A small network was shown many inputs. Here are its activations along a few directions, one row for each input.
In each table, some parts of the input vary, and every possible input appears once, in random order.
Descriptions start from the smaller parts, as in this example, which fits no table here: one of 2 separate values, together with either a single point or one of 11 places around a ring or (one of 6 places along a line, together with one of 8 places around a ring).
Shared parts are said once, and a part with two or three values counts as separate values.
In the rows, zero is written as 128.

Other details of the inputs vary at random and push rows far along two fixed directions, the same in every table; ignore that.

Table:
R1: [154 106 177 109 168 124  73 137 133 143 121 137]
R2: [112  90 180 104 144 142 103 171 143 104  79 157]
R3: [153 151  95 169  96 109 183  81 115 117 138  97]
R4: [ 61 173  78  82 145 130  96 118 122 145 158 113]
R5: [155  99 171 119 171 154  90 153 123 152 119 141]
R6: [129 107 199 125 159 131  95 153 117 139 123 136]
R7: [140  96 168 130 166 152  90 164 137 153 125 154]
R8: [154 144  84 154  82 115 186  95 147 103 149 118]
R9: [ 61 168  75  84 154 131  99 112 123 145 160 120]
R10: [ 48 175  98  97 149 143 116 118 106 143 154 104]
R11: [143  97 173 121 158 148  92 169 123 148 125 150]
R12: [146 150 100 167  86 105 188  87 114 120 135 102]
R13: [140 107 189 105 151 143  91 157 149 128 126 141]
R14: [160 139  74 162  85 123 184 103 120 130 137 115]
R15: [143 104 180 111 155 118  74 153 133 140 127 146]
R16: [161 146  92 140  76 114 191  91 133 104 140 109]
R17: [ 33 149  63  92 140 159 125 147 106 129 109 134]
R18: [ 62 165  72  92 148 160 113 134 111 153 156 118]
R19: [ 33 156  68  81 137 129 108 131 117 121 111 129]
R20: [126 107 194 135 168 135  93 147 132 144 124 140]
R21: [238  79 189 183  82 102 162 135 159  97 114 143]
R22: [168 147  87 143  86 117 187  85 133 101 143 105]
R23: [192  71 185 216  84  95 165 146 148  93  61 149]
R24: [159 147  80 152  81  92 167  87 130 121 138 111]
Description of these inputs: one of 4 separate values, together with either a single point or one of 5 places along a line.
Question: Changing only the choice among 4 separate values turns R5 into R3. The same change can be made to R17. Which row results?
Answer: R23
Question: Change only the place on the line of 5 in R4. List by row number the other rows that result.
Answer: R1, R9, R15, R24
Question: Change only the choice among 4 separate values in R4. List by row number the other rows that result.
Answer: R10, R13, R18
Question: List by row number the other rows that have the choice among 4 separate values in common with R16.
Answer: R2, R8, R13, R21, R22

Table:
R25: [185 141  90 178  86  95 181  73 131 108 143  97]
R26: [158 122  74 168  62  92 190 106 149  90 122 131]
R27: [138 113 197  66 175 143  75 149 120 148 131 139]
R28: [ 44 174  76 100 139 141 147 123 101 122 133 110]
R29: [152 137  89 189  67 100 192  94 129  95 109 125]
R30: [137 107 184  82 190 153  66 146 130 141 133 133]
R31: [180 124  51 198  75 119 182 117 129 137 130 129]
R32: [115  99 160 126 186 152  61 175 113 179 114 153]
R33: [160 132  81 177  63 113 195 101 136  90 113 132]
R34: [237  81 220 168 113  92 130 128 139 126 109 137]
R35: [ 74 184  83 101 138 136 124 103 102 147 189  98]
R36: [ 92  97 183  96 174 126  69 164 133 132 105 155]
R37: [ 52 170  69  88 135 154 150 130 109 117 136 116]
R38: [ 81 181  71  83 144 147 131  98 127 146 175 109]
R39: [ 97  94 188  92 169 167  88 172 127 137 102 146]
R40: [212  69 192 174  93 103 122 160 172 102  79 155]
R41: [ 39 163  78  99 130 148 146 114 101 130 131 105]
R42: [ 72 185  79  96 147 135 128  91 119 151 172 103]
R43: [203  73 200 186  98  91 118 153 165 107  75 149]
R44: [132 115 192  94 177 154  67 161 128 154 159 139]
Question: What do these inputs look like to the network?
Answer: one of 2 separate values, together with either a single point or one of 4 places along a line or one of 5 places along a line
Question: List by row number the other rows that have the choice among 2 separate values in common with R44.
Answer: R26, R27, R30, R31, R33, R37, R38, R39, R40
Question: Change only the place on the line of 5 in R28. List by row number the other rows that result.
Answer: R29, R36, R41, R43

Table:
R45: [144 144 109 120  80  93 173  88  93  99 118 105]
R46: [170 112  56 168  60 123 176 142 157 112 138 150]
R47: [ 86 136 201  66 175 108  46 131 127 134 146 130]
R48: [183  78 177 108 117 127 107 155 184  92  92 168]
R49: [150 127  93 214  98 145 207 110 136 127 131 124]
R50: [212  88 166 149 125 150  95 176 150 162 135 151]
R51: [ 86 175 128  95 112 135 173  89 109  96 164  94]
R52: [222 138  75 150 101 121 171  81 147 128 166 119]
R53: [177  69 204 191 132 141 147 156 166  92  76 152]
R54: [154  83 173 176 143 100  87 150 172 113  84 157]
R55: [121 123 180  23 168 149  61 148 134 127 155 142]
R56: [102 115 175  81 185 146  69 164  68 172 131 133]
R57: [190  86 190 105 103 116 110 176 167 108 121 160]
R58: [153 140  92 133 106 105 171  72 106 115 102  92]
R59: [107 138 175  96 215 129  42 122 124 172 152 130]
R60: [150 126  47 135  94 133 159 120 164  94 121 138]
R61: [169 143 129 166  98 121 205  66 142  96 132  86]
R62: [140 116 195 114 177 104  65 111 152 140 121 119]
R63: [211  88 208 193 122  81  99 141 140 149 146 140]
R64: [ 18 182  71  77 133 110 106 100 137 108 130 117]
R65: [ 39 190  83 109 145 182 142 128  89 161 170  93]
R66: [111 103 127  83 196 185  60 176 141 175 137 166]
R67: [203  90 194 213 117  99  92 156 149 162 120 141]
R68: [182 148 119 184 111 129 204  73 126 118 154 100]
R69: [154  62 169 169 121 124 116 186 116 133  67 168]
R70: [ 25 166  64  59 131 135 132 111  96 105  91 118]
R71: [ 76 158  87  92  91 107 157 128  90 110 111 113]
R72: [208  85 232 186 126 130 147 150 126 133 143 134]
R73: [ 66 171 118 104  98 133 179 125 118  98 147 105]
R74: [ 69 174  94 110  95  84 130 116 131 114 150 113]
R75: [ 40 159  34 105 160 162 128 124  76 167 119 123]
R76: [ 30 158  39  84 150 149 126 123  91 119  92 120]
R77: [172 131  81 195  72 116 177 121  92 147 110 110]
R78: [ 58 120 202  73 177 167  97 155 141 103  98 142]
R79: [208 133  85 131  88 112 172  75 163 106 144 105]
R80: [ 76 116 148 126 202 144  45 159 134 181 128 154]
R81: [129 119 161  56 182 163  58 170 117 169 179 144]
R82: [ 56 150  83 143 111 158 173 140 117 119 141 125]
R83: [107 135  70 187  81  91 147 127 142 125 134 135]
R84: [166 145  82 151 121 114 169  79  91 137 124 106]
Question: Changing only one part turns R54 into R53. The same change can be made to R64. Which row results?
Answer: R78
Question: Changing only one part turns R83 into R69. The same change can be made to R59. Which row results?
Answer: R84
Question: What do these inputs look like to the network?
Answer: one of 4 separate values, together with one of 10 places around a ring
Question: Change only the choice among 4 separate values in R55. List by row number the other rows that result.
Answer: R45, R47, R51
Question: Change only the choice among 4 separate values in R66. List by row number the other rows that result.
Answer: R49, R75, R80
